These are the activations of a small neural network, seen along a few directions. Each row is one input.
Each table varies a few parts of the input and shows all the possible inputs, shuffled.
Descriptions start from the smaller parts, as in this example, which fits no table here: values(2) and (point or ring(9) or (line(6) and ring(8))).
Shared parts are said once, and a part with two or three values counts as separate values.

Other details of the inputs shift rows strongly along three fixed directions, in all tables alike. That doesn't count.

A family of inputs:
R1: [-13 -13 -15  -3 -16  -2  17 -11  -5  -9  -6 -28]
R2: [-22  11 -17   3  22 -16  -8  22   7  -8  -1  25]
R3: [  8  32  12   1  -7   4  -6 -14 -29  19  17   8]
R4: [-12 -13 -17   5 -29 -11  10  -7  -1  -9   9 -19]
R5: [ 25  15  12   2  11  22  -6  -1 -38  17   6   3]
R6: [ 14  29  12   1   2   4  -3 -17 -31  20   7  -3]
R7: [ 11  21  10  10  27  -3  16  29 -13  33  -5  11]
R8: [ -3   4  -1 -11  12   0 -15 -31   2 -17  -8  -2]
R9: [-11   7   3 -12   2   0 -18 -29   7 -17   2   4]
R10: [-17 -12 -18  -3 -26  -2  13  -9  -6 -12   4 -15]
R11: [ -1  -4   2   4  34 -17   2  19  25   2 -15   6]
R12: [ -8   5   0   8   0   4  51  46 -17  38 -10 -20]
R13: [ 10  30  21  -2   3   4  -3 -19 -22  21   5 -13]
R14: [  1  -4  10  -9  -5   9 -23 -16  13 -17   4  13]
R15: [ 13 -10   5 -10   6  12 -19 -16  11 -14  -4   9]
R16: [  1  -5   7  -8  -5   9 -23 -16  11 -17   4  16]
R17: [ 21 -11   3  -1   4   3 -23 -15  10 -13   1  11]
R18: [ -6  -4  -4   0  27  -4   1  23  24  -2 -13  24]
R19: [  2  -5  -7   9  25 -13  -2  25  24  -1  -8  25]
R20: [ -9   3   0  10  14 -15  -6  26  26  -2   0  30]
R21: [ 28  18  25   2  -3  16  -7  -3 -18  22   9   3]
R22: [-29  -6 -25   7   4 -16  37  28   4   3 -14 -11]
R23: [ 0 23 19  2 19  9 17 33 -1 32 -6 13]
R24: [-14 -12 -12   3 -29 -12  10  -8   3  -9   8 -25]
R25: [-16  11  -6   5  30 -24   3  11  19   2 -12   6]
R26: [ 13 -10   2 -11  15   8 -15 -22   3 -15  -9   3]
R27: [ 16  -1  10   6 -21   9  28  11 -28  29   4 -34]
R28: [ 12 -10   4 -12  15   8 -15 -22   5 -14  -9   1]
R29: [ -1 -24  -6   7 -35  -3   4   5   7 -11  10 -12]
R30: [-17  11  -3   4  30 -24   3  10  21   2 -12   3]
R31: [ 16 -13  -6   1   8  12 -29  -9  -1 -18   3  17]
R32: [ 10  -6   3   1  -7   0 -28 -14   9 -16  10  20]
R33: [  3  -6   2  -7  -5   9 -24 -15   7 -18   5  21]
R34: [ -9 -23  -5  -2 -33   7   8   3   7 -11   5 -13]
R35: [-24  13  -3  -3  32 -15   7   9  19  -1 -18   4]
R36: [ -2  32  15  -7  -6  12  -1 -16 -26  16  11   3]
R37: [  3 -26 -10  -4 -12   6  16  -2  -3  -6  -8 -25]
R38: [  9 -27  -6   5 -24   0   8   5   8  -7   1 -21]
R39: [  0  -4  -1   5  34 -17   2  19  23   2 -15   8]
R40: [ -6 -15 -25   2 -15  -2   8   0 -18 -13   1 -20]
R41: [-11 -14 -20   5 -29 -11  10  -6  -3  -9  10 -16]
R42: [ -6   5   6 -13  12   0 -15 -32   7 -14  -9  -9]
R43: [ -5 -16 -19   5 -18 -11  13  -8  -6  -7   0 -26]
R44: [  3 -28  -9  -3 -23  10  12   3   4  -8  -3 -17]
R45: [ -1 -24  -9   8 -36  -3   4   6   5 -11  11  -9]
R46: [  0  -5  -4   5  34 -17   2  19  21   1 -14  11]
R47: [-22 -20 -29  19 -14  -8  16  51   4  -1   3  10]
R48: [ 20  -1   5  10 -31  14  24  17 -28  27  11 -18]
R49: [  9  -9  11 -14  15   7 -15 -23  10 -12 -11  -7]
R50: [ 10  21  20  -3 -11  22  -7  -2 -21  16  13  16]
R51: [  7  -4  14  -2  -7  -1 -26 -14  17 -15   8   9]
R52: [  5  33  19   0  -7   4  -6 -16 -22  19  16   0]
R53: [ -8   5  -4 -11   2   0 -18 -27   1 -19   3  11]
R54: [-22  41  14   1  16  -3  19  22  -7  30   0  10]
R55: [ 23  16  16  -4  -2  25  -2  -3 -25  19   5  11]
Description of these inputs: ring(5) and (point or (values(2) and line(5))).
Question: Changing only the ring(5) part turns R31 into R5. The same change can be made to R15. Which row results?
Answer: R37
Question: Which other rows does R48 become when the ring(5) part takes its other values? List them by row number.
Answer: R4, R25, R39, R45
Question: List by row number the other rows that have the ring(5) part in common with R30.
Answer: R1, R6, R8, R13, R22, R25, R35, R40, R42, R43
Question: List by row number the other rows that have the ring(5) part in common with R16.
Answer: R14, R20, R29, R32, R33, R34, R45, R47, R50, R51
